A small network was trained on made-up records. Each row is its average activation on records with the value named, seen along a few directions.
Related values have similar rows: they may be neighbours, one step apart, or belong to one group.
In the rows, zero is written as 500.
Strong random noise was added to every row along 9 fixed directions; ignore it. To show where, here is one row again and again, with new noise each time:
| 386 | 760 | 634 | 527 | 503 | 733 | 511 | 394 | 367 | 394 | 393 | 452 | 292 | 494 | 224 | 676 | 565 | 697 | 389 | 356 | 526 |
| 382 | 351 | 460 | 421 | 278 | 267 | 485 | 321 | 487 | 485 | 450 | 654 | 739 | 699 | 465 | 282 | 416 | 475 | 401 | 532 | 555 |
| 519 | 860 | 706 | 420 | 700 | 743 | 535 | 463 | 325 | 417 | 351 | 413 |  66 | 449 | 256 | 539 | 711 | 788 | 324 | 358 | 615 |
| 550 | 473 | 663 | 339 | 582 | 582 | 640 | 573 | 519 | 442 | 466 | 453 | 414 | 549 | 262 | 509 | 488 | 927 | 417 | 450 | 498 |
| 481 | 671 | 503 | 754 | 528 | 683 | 547 | 286 | 597 | 622 | 496 | 401 | 401 | 357 | 185 | 481 | 566 | 383 | 576 | 347 | 516 |
| 707 | 699 | 543 | 637 | 480 | 481 | 275 | 796 | 358 | 198 | 480 | 267 | 353 | 437 | 438 | 718 | 429 | 534 | 548 | 276 | 507 |
| 514 | 535 | 551 | 765 | 440 | 236 | 161 | 571 | 513 | 568 | 459 | 409 | 671 | 625 | 712 | 487 | 491 | 311 | 697 | 399 | 490 |
| 457 | 640 | 537 | 516 | 478 | 508 | 526 | 308 | 292 | 269 | 351 | 471 | 345 | 429 | 287 | 270 | 581 | 606 | 217 | 496 | 700 |
| 290 | 547 | 526 | 386 | 348 | 563 | 554 | 165 | 482 | 649 | 328 | 649 | 667 | 695 | 370 | 285 | 451 | 404 | 374 | 575 | 592 |
| 458 | 500 | 489 | 489 | 490 | 414 | 515 | 455 | 602 | 607 | 623 | 619 | 448 | 581 | 440 | 665 | 608 | 532 | 607 | 297 | 364 |
| 495 | 350 | 481 | 459 | 703 | 346 | 576 | 454 | 609 | 639 | 534 | 585 | 616 | 486 | 772 | 365 | 658 | 468 | 535 | 617 | 425 |


Field KIS:
nule: | 454 | 499 | 532 | 562 | 383 | 458 | 520 | 417 | 578 | 600 | 543 | 527 | 478 | 572 | 173 | 519 | 458 | 662 | 578 | 325 | 444 |
nad: | 189 | 477 | 570 | 419 | 294 | 720 | 643 | 224 | 623 | 804 | 531 | 714 | 476 | 698 | 356 | 554 | 434 | 401 | 549 | 478 | 437 |
nisip: | 461 | 473 | 561 | 390 | 535 | 466 | 365 | 547 | 303 | 435 | 423 | 449 | 598 | 548 | 804 | 408 | 529 | 533 | 396 | 814 | 627 |
dekol: | 546 | 484 | 524 | 557 | 584 | 614 | 552 | 442 | 372 | 353 | 236 | 359 | 612 | 309 | 515 | 176 | 381 | 538 | 285 | 799 | 679 |
saf: | 698 | 494 | 395 | 600 | 549 | 318 | 552 | 556 | 417 | 165 | 478 | 380 | 369 | 218 | 296 | 146 | 562 | 536 | 275 | 503 | 738 |
zaner: | 440 | 477 | 488 | 750 | 393 | 160 | 325 | 349 | 319 | 319 | 447 | 535 | 433 | 477 | 469 | 334 | 620 | 571 | 367 | 402 | 621 |
nuba: | 573 | 512 | 465 | 634 | 417 | 649 | 480 | 497 | 608 | 602 | 596 | 395 | 411 | 442 | 238 | 524 | 376 | 420 | 613 | 373 | 494 |
gaduz: | 505 | 460 | 436 | 655 | 687 | 510 | 630 | 489 | 627 | 567 | 561 | 493 | 550 | 286 | 539 | 500 | 648 | 439 | 583 | 541 | 471 |
luvep: | 617 | 384 | 436 | 370 | 464 | 433 | 525 | 610 | 435 | 353 | 558 | 486 | 553 | 485 | 616 | 424 | 389 | 489 | 413 | 643 | 536 |
zutu: | 512 | 377 | 655 | 219 | 710 | 824 | 782 | 652 | 617 | 628 | 485 | 470 | 388 | 488 | 588 | 517 | 423 | 790 | 465 | 735 | 402 |
mepo: | 196 | 219 | 224 | 449 | 482 | 467 | 873 | 188 | 603 | 527 | 632 | 870 | 712 | 332 | 578 | 554 | 666 | 469 | 350 | 662 | 349 |
venik: | 435 | 639 | 489 | 542 | 331 | 711 | 448 | 328 | 484 | 564 | 476 | 394 | 500 | 554 | 312 | 551 | 382 | 389 | 558 | 526 | 610 |
gevir: | 380 | 410 | 249 | 402 | 228 | 447 | 409 | 521 | 371 | 264 | 679 | 647 | 555 | 576 | 617 | 888 | 417 | 374 | 454 | 493 | 396 |
pevi: | 354 | 396 | 494 | 474 | 226 | 558 | 657 | 217 | 546 | 501 | 590 | 600 | 534 | 597 | 104 | 423 | 371 | 588 | 426 | 438 | 573 |
zatad: | 669 | 546 | 430 | 335 | 389 | 329 | 313 | 851 | 388 | 341 | 454 | 540 | 545 | 588 | 635 | 595 | 368 | 446 | 529 | 406 | 513 |
teko: | 320 | 304 | 562 | 829 | 455 | 198 | 419 | 414 | 491 | 477 | 660 | 557 | 387 | 467 | 620 | 413 | 672 | 603 | 504 | 467 | 486 |
KIS is arranged as 5 separate groups.
Which other values are in the same group as zaner? Give them in the order they are listed. -> nule, dekol
Which other values are in the same group as gevir? Give them in the order they are listed. -> nisip, venik
Which other values are in the same group as pevi? Give them in the order they are listed. -> nuba, luvep
Which other values are in the same group as nad? Give them in the order they are listed. -> zutu, teko

Field BEFUG:
feve: | 785 | 540 | 537 | 351 | 283 | 202 | 205 | 963 | 518 | 482 | 658 | 500 | 366 | 794 | 692 | 581 | 314 | 324 | 759 | 197 | 521 |
dak: | 589 | 515 | 608 | 505 | 614 | 297 | 315 | 545 | 605 | 911 | 403 | 555 | 565 | 718 | 832 | 256 | 520 | 216 | 736 | 505 | 373 |
tika: | 476 | 410 | 541 | 184 | 664 | 432 | 522 | 723 | 533 | 537 | 468 | 597 | 818 | 686 | 832 | 696 | 436 | 766 | 546 | 601 | 323 |
pite: | 693 | 328 | 554 | 379 | 492 | 393 | 416 | 549 | 711 | 862 | 689 | 435 | 565 | 704 | 526 | 468 | 425 | 533 | 755 | 510 | 456 |
labom: | 490 | 543 | 450 | 564 | 532 | 765 | 525 | 804 | 366 | 123 | 346 | 290 | 650 | 219 | 599 | 864 | 323 | 467 | 417 | 724 | 414 |
folud: | 341 | 573 | 539 | 535 |  94 | 249 | 204 | 455 | 439 | 580 | 386 | 725 | 722 | 921 | 377 | 610 | 341 | 415 | 567 | 185 | 493 |
pomi: | 434 | 792 | 720 | 666 | 577 | 466 |  75 | 526 | 110 | 188 | 210 | 281 | 381 | 533 | 684 | 634 | 707 | 693 | 357 | 540 | 740 |
zap: | 441 | 433 | 718 | 573 | 662 | 759 | 660 | 487 | 582 | 498 | 408 | 389 | 435 | 450 | 425 | 456 | 516 | 758 | 402 | 598 | 511 |
sigo: | 620 | 626 | 401 | 474 | 468 | 572 | 355 | 921 | 276 | 125 | 549 | 303 | 415 | 386 | 696 | 743 | 345 | 492 | 482 | 549 | 508 |
BEFUG is arranged as a 3 by 3 grid.
List every value one step from dak, in the order listed. -> folud, zap
List every value one step from pomi, in the order listed. -> tika, pite, labom
Each value of BEFUG is a pair of two hidden parts, and every pair occurs once (3 first parts, 3 second parts).
Changing only the second part turns labom into sigo. pomi has the same second part as labom; what does that change turn pomi into? -> pite

Field LOR:
zuk: | 289 | 385 | 266 | 706 | 308 | 600 | 702 | 144 | 658 | 501 | 779 | 554 | 521 | 335 |  69 | 626 | 496 | 501 | 573 | 424 | 436 |
rupe: | 278 | 851 | 641 | 846 | 598 | 708 | 323 | 380 | 322 | 528 | 285 | 397 | 513 | 440 | 633 | 679 | 553 | 333 | 547 | 478 | 417 |
nefe: | 425 | 846 | 516 | 318 | 672 | 539 | 388 | 562 | 316 | 508 | 381 | 697 | 243 | 606 | 804 | 843 | 841 | 468 | 447 | 345 | 453 |
ruf: | 402 | 346 | 352 | 472 | 187 | 208 | 496 | 320 | 539 | 446 | 586 | 709 | 583 | 612 | 216 | 392 | 522 | 492 | 424 | 317 | 518 |
muvi: | 697 | 520 | 579 | 547 | 666 | 260 | 211 | 774 | 569 | 603 | 610 | 348 | 415 | 576 | 724 | 563 | 604 | 520 | 725 | 380 | 468 |
mik: | 898 | 383 | 559 | 422 | 445 | 499 | 409 | 707 | 558 | 540 | 400 | 156 | 672 | 556 | 361 |  54 | 178 | 563 | 516 | 679 | 803 |
dupu: | 431 | 319 | 636 | 383 | 391 | 432 | 449 | 531 | 461 | 386 | 485 | 537 | 619 | 690 | 527 | 555 | 387 | 765 | 461 | 565 | 509 |
nov: | 235 | 440 | 530 | 409 | 653 | 628 | 700 | 353 | 656 | 789 | 472 | 657 | 720 | 531 | 522 | 700 | 592 | 679 | 566 | 605 | 351 |
tarud: | 593 | 342 | 369 | 484 | 491 | 548 | 777 | 606 | 643 | 496 | 781 | 558 | 399 | 290 | 432 | 524 | 437 | 402 | 557 | 428 | 386 |
mavok: | 607 | 415 | 323 | 442 | 600 | 413 | 668 | 500 | 490 | 457 | 555 | 589 | 346 | 270 | 632 | 248 | 625 | 252 | 375 | 579 | 525 |
gapez: | 522 | 531 | 333 | 544 | 562 | 422 | 481 | 370 | 599 | 621 | 525 | 611 | 485 | 451 | 626 | 412 | 610 | 139 | 529 | 511 | 455 |
tib: | 591 | 270 | 451 | 259 | 309 |  64 | 529 | 636 | 569 | 532 | 793 | 801 | 347 | 729 | 561 | 444 | 581 | 509 | 508 | 306 | 470 |
numum: | 692 | 341 | 446 | 562 | 727 | 328 | 543 | 517 | 680 | 778 | 649 | 483 | 529 | 401 | 816 | 313 | 614 | 279 | 721 | 644 | 408 |
tedi: | 574 | 700 | 395 | 383 | 324 | 638 | 442 | 632 | 451 | 398 | 421 | 516 | 568 | 514 | 479 | 688 | 298 | 200 | 542 | 389 | 497 |
fudi: | 521 | 440 | 340 | 548 | 365 | 456 | 609 | 299 | 657 | 550 | 726 | 622 | 317 | 494 | 195 | 497 | 580 | 424 | 577 | 267 | 462 |
dipa: | 467 | 647 | 397 | 414 | 637 | 714 | 663 | 237 | 485 | 629 | 391 | 591 | 454 | 427 | 479 | 365 | 597 | 302 | 362 | 555 | 475 |
LOR is arranged as 5 separate groups.
Which other values are in the same group as mavok? Give them in the order they are listed. -> tarud, tib
Which other values are in the same group as numum? Give them in the order they are listed. -> dupu, fudi
Which other values are in the same group as tedi? Give them in the order they are listed. -> nefe, ruf, nov
Which other values are in the same group as rupe? Give them in the order they are listed. -> gapez, dipa
